Each row below holds a small network's activations on one input, seen along a few directions.
Each table varies a few parts of the input and shows all the possible inputs, shuffled.
Descriptions start from the smaller parts, as in this example, which fits no table here: ring(8) and (point or ring(9) or (values(2) and line(6))).
Shared parts are said once, and a part with two or three values counts as separate values.
In the rows, 128 means zero.

A family of inputs:
r1: [ 75 169 117 121 177 167 168 130 132 107 162 120 119 104 108 161 139  92
  76 162]
r2: [118  81  91 136 165 100 191 140 150 140 113  74 173 120 152  89 115 139
  86 141]
r3: [174 242 189 121  39 102  68  88 153  92 107 138 164  37 135 187 240 121
  57 177]
r4: [146 109 181 107 154 166 146 166 100 187 172  61 103 108 126 104  91 106
 137  97]
r5: [ 96 106 103 164 137  81 126 106 186 160  90  69 164 108 133  73 121 146
  84 134]
r6: [165 103 157 108 112 173 115 139 103 146 171 156 116 180 119 122 113 109
 195  73]
r7: [167  72 139 160 150 150 130 126  62 132 174  81  50 136 115 124  82 113
 157 112]
r8: [ 76 143 103 133 157 166 172 129 130  65 186 138  95 121 131 165 146  88
  83 160]
r9: [130  95  98 110 131  92 169 156 154 150  64 158 188 159 144 114 107 138
 135 111]
r10: [ 75 192 121  80 139 160 153 137 134 107 125 174 146 145 114 186 138 105
 144 135]
r11: [100 158  87 130 134 143 134 110  95  79 116 202  89 170 130 205 118 128
 167 176]
r12: [141  94  73 133 117 100 170 162 160 116  95 165 144 190 164 108 131 149
 137 105]
r13: [161  85 144 130 111 158 114 135  72 121 144 157  84 157 114 134  70 147
 215  91]
r14: [138  78  51 164 128  75 153 137 115 113  86 165 139 180 137 113 108 196
 172 147]
r15: [140 105 205 132 160 147  76 100 123 188 149  71  95  97 106  98 105 108
 115  88]
r16: [ 78 150  83 178 160 154 156 117  89  84 145 141  47 126 139 164 126 123
 102 191]
r17: [ 84 160 105 104 141 158 149 145 114  92 133 217 108 156 135 181 156 111
 138 136]
r18: [128  55  44 184 153  82 176 118 118 117 102 110  97 138 155  99 108 158
 106 148]
r19: [143  69 155 135 140 170 134 164  94 151 205  97 100 111 130 106  87 108
 147 114]
r20: [156 114 206 112 120 178 114 163 111 177 137 140 131 163  99 114  93 127
 175  92]
r21: [248 189 234  98   8 100  31 102 131 149 148  92 167  37 130 107 191 130
 118 105]
r22: [227 173 128 121  15  46  83  91 182  99  87  98 229  56 129  93 241 165
  69 122]
r23: [128 135 199 102 113 155  53 123 124 173 121 111 139 132  94 103  93 131
 199  83]
r24: [ 52 179 143 126 185 130 106  94 135 122 133  98 117  96 134 160 148 107
  84 168]
r25: [117 112 114 110 121  62 117 123 188 152  53 143 174 136 122  96 118 164
 138 108]
r26: [ 59 209 145 104 147 142  76 109 156 114  93 173 130 134 114 156 146 117
 138 147]
r27: [134  75  43 157 142 101 176 143 144 122 144 106 149 160 147  93 127 129
  80 133]
Q: The inputs of r14 and r13 match in every part but one. If r18 is changed in the same way as r14 into r13, which row does it become?
A: r7
Q: What do these inputs look like to the network?
A: values(3) and (point or (values(2) and line(4)))
Q: Change only the values(3) part in r15. List by row number the other rows that result.
A: r5, r24
Q: Change only the values(2) part in r4. List by row number the other rows that result.
A: r20

A family of inputs:
r28: [131  79  95 161 145 102 155 145 137 108 127 132 133 176 153  90  99 139
 132 119]
r29: [101 115 134 105 167 145 161 139  93 152 139 105  94 133 123 163  89 112
 152 138]
r30: [110 136 146  96 158 172 142 148  78 119 164 159  91 149 134 165 113 121
 165 147]
r31: [154  64 138 119 138 142 158 172  95 142 157 120 133 168 126 104  74 115
 172  91]
r32: [ 87 128  97 174 174 128 133 125 150  98 119 147  95 154 144 116 108 126
 109 144]
r33: [130 199 168  99  65 110  75 115 202 122  99 137 250  70 101 124 193 108
  80  95]
r34: [ 92 144  95 128 157 138 155 132 117  89 131 179 101 162 150 155 137 138
 130 172]
r35: [111  82 126 133 172 159 139 138 104 167 142 102  89 145  97 117  74 113
 151 116]
r36: [192 186 181 114  30  69  44  72 158 131  80 119 163  80 145 147 187 169
 154 104]
r37: [104  93  74 162 162 122 162 125 142 137 104 126  94 158 118 106 106 132
 117 144]
r38: [196 182 154 116  41 122  84  98 132 142 146  83 165  13 117 120 229 134
  47 139]
Q: What do these inputs look like to the network?
A: values(3) or (values(2) and line(4))
Q: Which other rows belong to the same alternative as r36? List them by row number.
A: r33, r38
